A small network was shown many inputs. Here are its activations along a few directions, one row for each input.
In each table, some parts of the input vary, and every possible input appears once, in random order.
A made-up example of a description, with smaller parts first: one of 3 separate values, together with either a single point or one of 9 places along a line or (one of 4 places along a line, together with one of 5 places around a ring).
Shared parts are said once, and a part with two or three values counts as separate values.
In the rows, zero is written as 128.

A family of inputs:
x1: [176 152 144 100 101 189 152  98  83 146 145 184 131  59]
x2: [ 59 159 102 116 125 114 148  94  57  86 130  86  70 112]
x3: [ 95  92 119 170 129  75 104 139 192 115 117  89 104 205]
x4: [ 91  99  88 166 116 154 169 127 144  73 119  62  46 139]
x5: [172 104 153 127 130 144 103 163 183 169 144 170 180 156]
x6: [169 121 131 127 117 222 160 154 140 127 148 146 123  97]
x7: [123 173 137  82 144 127 139  91  39 121 118 152 116  46]
x8: [141  91 118 174 139 122 120 183 210 132 114  91 169 191]
x9: [ 68 147 120 114 139  35  85  99 109 130 126 105 127 173]
x10: [128 162 158  87 161  47  80 102  85 162 122 179 173 111]
x11: [180 134 169  99 113 107  94 109 127 185 142 209 188 120]
x12: [134 103  97 173 122 199 183 176 166  91 112  66 109 127]
- Changing only one part turns x1 into x11. The same change can be made to x12. Which row results? => x8
- Describe the family of inputs behind these rows. => one of 2 separate values, together with one of 6 places around a ring

A family of inputs:
x13: [165 143 127 137 130  88 107  98 109 158 109 152 191 126]
x14: [146 126 129 188 121  88 128 139 168 130 104 121 164 168]
x15: [ 96 141 143 133 130 120 112 187 164 147 136 104 170 187]
x16: [ 86 101  86 164 116 144 124 104 135  92 158  97  55 180]
x17: [120 150 150  67 130 105 100 143 110 166 143 130 197 137]
x18: [136  94 149 138 162  79 112 170 183 123  96 127 125 136]
x19: [134 167 135 131 106 102 155  85  57 118 107 132 129  72]
x20: [114 109  88 183 111 115 169 119 136  87 104  57 109 137]
x21: [152 102  94 160 115 222 170 153 164  99 137  85  90 129]
x22: [165 142 140 101 104 195 177 121  84 132 144 167 113  57]
x23: [119 112 135 156 118 104  92 119 176 137 159 154 108 202]
x24: [156 111 148  88 172  81  91 127 125 150 100 161 153  95]
x25: [121 145 153  90 164 109 139 109  72 110  97 144  95  54]
x26: [191 113 138 113 126 185 121 132 138 169 148 187 179 103]
x27: [ 86 187 143  69 115 132 141 130  61 120 136 122 138  92]
x28: [176  93 151 151 102 180 138 168 198 141 131 144 149 142]
x29: [ 62 138  87 136 128 161 146 169 134 102 128  52 116 165]
x30: [135 134 131 104 129 101  74  75 126 169 167 186 133 153]
x31: [102 157 136 101 102 119 117  65  70 129 157 168  71 101]
x32: [100  97  99 153 179 130 147 146 151  81 100  70  75 123]
- Changing only one part turns x13 into x26. The same change can be made to x19. Which row results? => x22
- Describe the family of inputs behind these rows. => one of 4 places along a line, together with one of 5 separate values
- Change only the choice among 5 separate values in x15. List by row number the other rows that result. => x14, x18, x23, x28
- Change only the choice among 5 separate values in x20. List by row number the other rows that result. => x16, x21, x29, x32
